These are the activations of a small network on made-up records, seen along a few directions, one row for each record.
After each row come some of the record's fields: LUKEZ, PUBA, BIP, PUNIL.
The largest differences between rows may come from other fields.
(in the rows, 500 means zero)
Strong random noise was added to every row along 5 fixed directions; ignore it. To show where, here is one row again and again, with new noise each time:
[639 560 481 460 406 306 517 589 148 596 578 439 435 538 404 622 467 492
 465 252 594 418 591 512 317 552 484 553 447]
[599 482 460 443 462 528 563 532 454 544 386 541 487 486 404 495 383 367
 485 467 374 487 579 476 495 518 533 434 503]
[279 449 541 441 767 498 420 397 556 470 544 445 619 479 612 418 385 437
 621 529 456 513 387 320 537 562 651 466 433]
[673 486 426 415 448 571 529 448 544 506 336 561 575 467 391 437 382 370
 472 519 343 530 535 419 546 517 573 438 540]
[560 482 478 480 531 497 401 409 503 514 506 546 700 453 467 469 442 483
 553 461 444 484 474 375 563 536 607 501 504]
[385 426 560 631 578 475 384 557 462 619 646 701 749 414 445 613 471 502
 678 444 420 328 587 457 656 494 531 435 466]
[228 528 560 381 822 283 476 484 292 502 674 347 472 549 609 535 399 454
 610 414 624 460 397 325 344 585 584 494 357]

[471 447 553 617 460 626 286 334 614 430 563 300 616 447 709 340 580 659
 484 406 603 633 334 512 568 552 647 694 518] : <LUKEZ:dira PUBA:zutu BIP:pur PUNIL:fefu>
[641 558 461 441 476 392 415 365 439 425 473 496 617 534 559 456 606 684
 499 468 657 504 491 354 437 556 535 655 512] : <LUKEZ:dira PUBA:rele BIP:vab PUNIL:big>
[441 599 450 471 651 375 489 462 478 501 664 604 654 470 414 588 526 470
 584 639 561 435 405 358 565 449 471 396 467] : <LUKEZ:dira PUBA:zutu BIP:vab PUNIL:marar>
[235 427 573 563 600 549 548 616 524 511 552 421 343 533 621 500 498 448
 530 485 503 500 481 613 493 487 475 483 465] : <LUKEZ:kamo PUBA:rele BIP:pur PUNIL:pela>
[458 497 545 579 484 477 429 505 475 486 566 469 524 492 587 520 593 615
 505 469 641 502 470 522 503 505 473 596 501] : <LUKEZ:dira PUBA:rele BIP:pur PUNIL:fefu>
[494 611 473 350 577 323 656 526 299 448 500 322 240 629 542 509 475 496
 390 475 658 562 422 468 251 519 467 550 457] : <LUKEZ:kamo PUBA:rele BIP:pur PUNIL:marar>
[537 570 462 490 454 509 469 424 517 395 506 443 539 517 569 443 574 598
 418 556 642 563 329 458 502 483 514 587 521] : <LUKEZ:dira PUBA:rele BIP:pur PUNIL:pela>
[639 530 484 514 379 355 573 588 285 601 572 437 318 537 389 632 537 459
 420 355 571 458 623 635 361 496 396 535 469] : <LUKEZ:dira PUBA:zutu BIP:pur PUNIL:marar>
[545 472 471 444 492 587 608 485 670 489 339 587 458 455 437 447 463 364
 493 622 370 530 555 509 575 471 466 401 525] : <LUKEZ:dira PUBA:zutu BIP:pur PUNIL:fefu>
[669 486 467 512 401 489 406 361 604 448 418 406 490 523 531 436 615 570
 432 486 530 589 508 517 490 508 481 600 579] : <LUKEZ:dira PUBA:rele BIP:pur PUNIL:marar>
[378 534 561 480 611 398 503 512 413 523 612 483 491 491 529 557 493 534
 539 476 617 481 440 447 464 497 508 500 423] : <LUKEZ:dira PUBA:zutu BIP:pur PUNIL:fefu>
[291 349 613 671 570 614 312 460 498 589 633 385 594 461 660 423 434 550
 612 269 420 490 489 546 530 575 696 589 437] : <LUKEZ:kamo PUBA:zutu BIP:vab PUNIL:big>
[336 458 507 467 705 527 525 505 539 555 551 548 574 459 439 504 346 318
 585 544 349 486 469 417 561 504 582 356 455] : <LUKEZ:kamo PUBA:zutu BIP:vab PUNIL:big>
[314 421 555 516 638 580 414 408 514 448 490 242 426 524 752 329 443 516
 529 383 498 593 418 467 428 610 664 604 431] : <LUKEZ:dira PUBA:zutu BIP:vab PUNIL:big>
[353 404 617 721 403 580 397 544 496 575 654 427 484 464 635 509 584 613
 524 333 549 470 529 692 505 528 491 626 472] : <LUKEZ:kamo PUBA:rele BIP:pur PUNIL:fefu>
[469 467 508 594 499 605 340 365 628 432 538 413 619 464 641 392 540 590
 527 475 489 567 410 483 576 554 611 553 500] : <LUKEZ:dira PUBA:zutu BIP:vab PUNIL:meno>
[352 412 608 642 490 512 496 711 375 612 579 544 414 530 556 606 539 554
 583 348 523 386 686 636 485 497 443 519 461] : <LUKEZ:kamo PUBA:rele BIP:vab PUNIL:fefu>
[601 636 451 378 537 285 512 450 302 518 624 518 563 508 364 607 495 500
 496 450 651 463 456 360 382 506 483 495 439] : <LUKEZ:dira PUBA:zutu BIP:vab PUNIL:fefu>
[779 550 389 440 395 516 476 383 522 483 442 439 540 485 369 449 459 416
 404 461 395 596 475 462 473 507 526 494 571] : <LUKEZ:kamo PUBA:zutu BIP:vab PUNIL:marar>
[454 509 515 462 638 407 530 580 426 568 607 621 567 503 387 619 449 421
 597 497 462 382 571 434 537 448 476 376 476] : <LUKEZ:kamo PUBA:zutu BIP:vab PUNIL:pela>
[784 557 444 451 320 451 433 374 458 413 377 341 446 545 544 401 611 647
 365 389 641 620 472 481 349 561 562 714 576] : <LUKEZ:dira PUBA:rele BIP:pur PUNIL:meno>
[568 514 475 570 483 444 332 383 552 468 596 622 812 436 520 502 624 675
 577 543 608 459 432 403 627 520 513 600 543] : <LUKEZ:dira PUBA:rele BIP:pur PUNIL:big>
[527 591 477 316 625 296 603 531 409 455 446 676 525 544 408 606 486 524
 549 634 604 420 543 336 461 475 418 433 482] : <LUKEZ:dira PUBA:rele BIP:pur PUNIL:liro>
[753 500 417 600 214 712 461 406 669 462 318 555 592 457 513 372 583 619
 375 565 458 607 458 549 630 461 548 588 617] : <LUKEZ:dira PUBA:rele BIP:pur PUNIL:marar>
[269 516 604 605 545 417 530 648 361 535 650 584 462 523 578 638 584 644
 551 500 665 352 521 556 509 459 415 527 419] : <LUKEZ:dira PUBA:rele BIP:pur PUNIL:pela>
[655 552 485 538 407 377 386 448 416 491 568 605 680 503 483 576 603 700
 490 435 657 449 497 446 505 517 495 585 512] : <LUKEZ:dira PUBA:rele BIP:pur PUNIL:meno>
[392 366 535 635 473 720 573 634 654 555 418 616 421 446 465 515 467 371
 574 573 281 431 678 675 666 435 447 397 514] : <LUKEZ:dira PUBA:zutu BIP:vab PUNIL:pela>
[759 483 451 493 302 560 518 505 396 582 391 466 461 505 405 455 421 455
 415 296 377 521 627 562 420 541 571 536 527] : <LUKEZ:kamo PUBA:zutu BIP:vab PUNIL:big>
[539 456 499 653 276 550 477 569 470 515 518 416 380 501 537 513 636 544
 430 366 556 501 551 736 487 493 415 618 533] : <LUKEZ:dira PUBA:rele BIP:pur PUNIL:pela>
[440 423 583 641 481 441 238 388 488 476 662 207 494 500 729 443 694 690
 532 263 691 546 480 603 401 612 535 771 503] : <LUKEZ:dira PUBA:rele BIP:pur PUNIL:meno>
[392 551 471 271 685 466 739 549 478 512 413 506 361 523 409 488 276 241
 470 630 393 530 443 404 422 502 513 299 435] : <LUKEZ:kamo PUBA:zutu BIP:pur PUNIL:big>
[507 583 512 427 512 446 516 500 357 492 493 489 513 524 512 511 477 592
 478 479 623 489 454 396 437 509 540 524 437] : <LUKEZ:dira PUBA:zutu BIP:vab PUNIL:liro>
[652 469 470 517 347 617 466 384 641 428 389 428 493 502 561 377 521 531
 396 485 448 616 480 556 497 549 539 566 560] : <LUKEZ:kamo PUBA:rele BIP:pur PUNIL:meno>
[371 474 549 602 567 438 517 646 434 600 616 713 551 459 412 699 477 474
 660 546 477 332 644 536 562 457 386 371 462] : <LUKEZ:dira PUBA:rele BIP:vab PUNIL:meno>

Which values does each new row have?
[274 454 584 539 690 585 406 432 626 465 570 629 750 468 602 449 457 610
 616 595 493 463 388 341 649 490 633 503 471] : <LUKEZ:kamo PUBA:rele BIP:vab PUNIL:pela>
[311 554 532 395 658 491 600 522 449 434 481 322 313 541 619 452 405 442
 456 576 583 576 352 461 400 513 513 453 418] : <LUKEZ:dira PUBA:zutu BIP:pur PUNIL:liro>
[493 460 561 630 379 461 500 640 246 631 557 467 388 516 522 581 502 568
 506 223 521 390 670 643 392 542 496 577 424] : <LUKEZ:dira PUBA:zutu BIP:vab PUNIL:big>
[722 513 473 573 298 594 464 538 452 556 505 625 657 450 356 536 488 551
 439 406 443 465 551 540 589 462 534 527 560] : <LUKEZ:kamo PUBA:zutu BIP:vab PUNIL:pela>
[319 413 561 633 450 663 448 507 595 470 518 356 413 494 679 423 537 533
 467 500 517 543 421 653 549 510 502 570 477] : <LUKEZ:dira PUBA:rele BIP:pur PUNIL:pela>
[499 513 425 362 640 611 568 383 723 418 367 539 554 452 432 399 385 294
 510 727 362 604 419 349 597 483 546 356 516] : <LUKEZ:dira PUBA:zutu BIP:vab PUNIL:fefu>
[666 587 482 492 390 336 593 626 292 581 523 624 459 530 347 671 519 528
 433 452 548 405 615 532 421 459 350 461 515] : <LUKEZ:kamo PUBA:rele BIP:pur PUNIL:marar>
[703 613 464 452 283 389 545 548 169 496 534 287 320 576 504 528 508 598
 311 291 711 536 431 586 286 528 510 658 470] : <LUKEZ:dira PUBA:zutu BIP:pur PUNIL:pela>
[268 393 571 540 631 709 502 467 671 432 382 366 429 486 757 307 427 501
 521 564 446 609 413 507 581 545 639 531 466] : <LUKEZ:dira PUBA:zutu BIP:pur PUNIL:big>
[534 522 482 513 462 504 468 483 427 558 596 513 589 501 452 504 468 502
 507 415 494 464 466 488 497 497 563 487 475] : <LUKEZ:kamo PUBA:zutu BIP:vab PUNIL:pela>
[393 452 520 491 692 475 541 541 623 539 543 638 567 438 445 542 473 365
 633 615 363 428 575 469 615 475 435 352 509] : <LUKEZ:kamo PUBA:zutu BIP:pur PUNIL:big>
[173 523 589 450 712 342 567 635 265 505 624 326 251 622 659 580 477 499
 540 429 688 445 457 493 305 522 452 499 355] : <LUKEZ:dira PUBA:rele BIP:vab PUNIL:pela>
[581 497 489 407 512 472 482 414 508 458 363 495 541 524 539 434 456 538
 459 515 520 551 474 380 466 543 564 548 512] : <LUKEZ:dira PUBA:rele BIP:pur PUNIL:big>
[508 599 460 462 498 454 652 607 427 545 484 658 452 500 341 624 467 432
 484 629 480 431 525 474 531 400 394 343 468] : <LUKEZ:dira PUBA:zutu BIP:vab PUNIL:marar>
[676 588 453 373 457 329 571 495 322 492 500 453 398 561 414 562 518 521
 433 435 613 487 508 474 368 481 463 532 486] : <LUKEZ:dira PUBA:zutu BIP:pur PUNIL:pela>
[471 473 482 511 559 488 481 441 611 452 511 457 475 503 533 483 578 473
 504 590 531 543 496 526 530 503 445 526 524] : <LUKEZ:dira PUBA:rele BIP:pur PUNIL:marar>
[627 508 532 634 172 623 590 700 340 584 354 569 341 525 469 556 533 624
 386 391 509 438 684 701 462 466 414 558 508] : <LUKEZ:dira PUBA:rele BIP:vab PUNIL:liro>
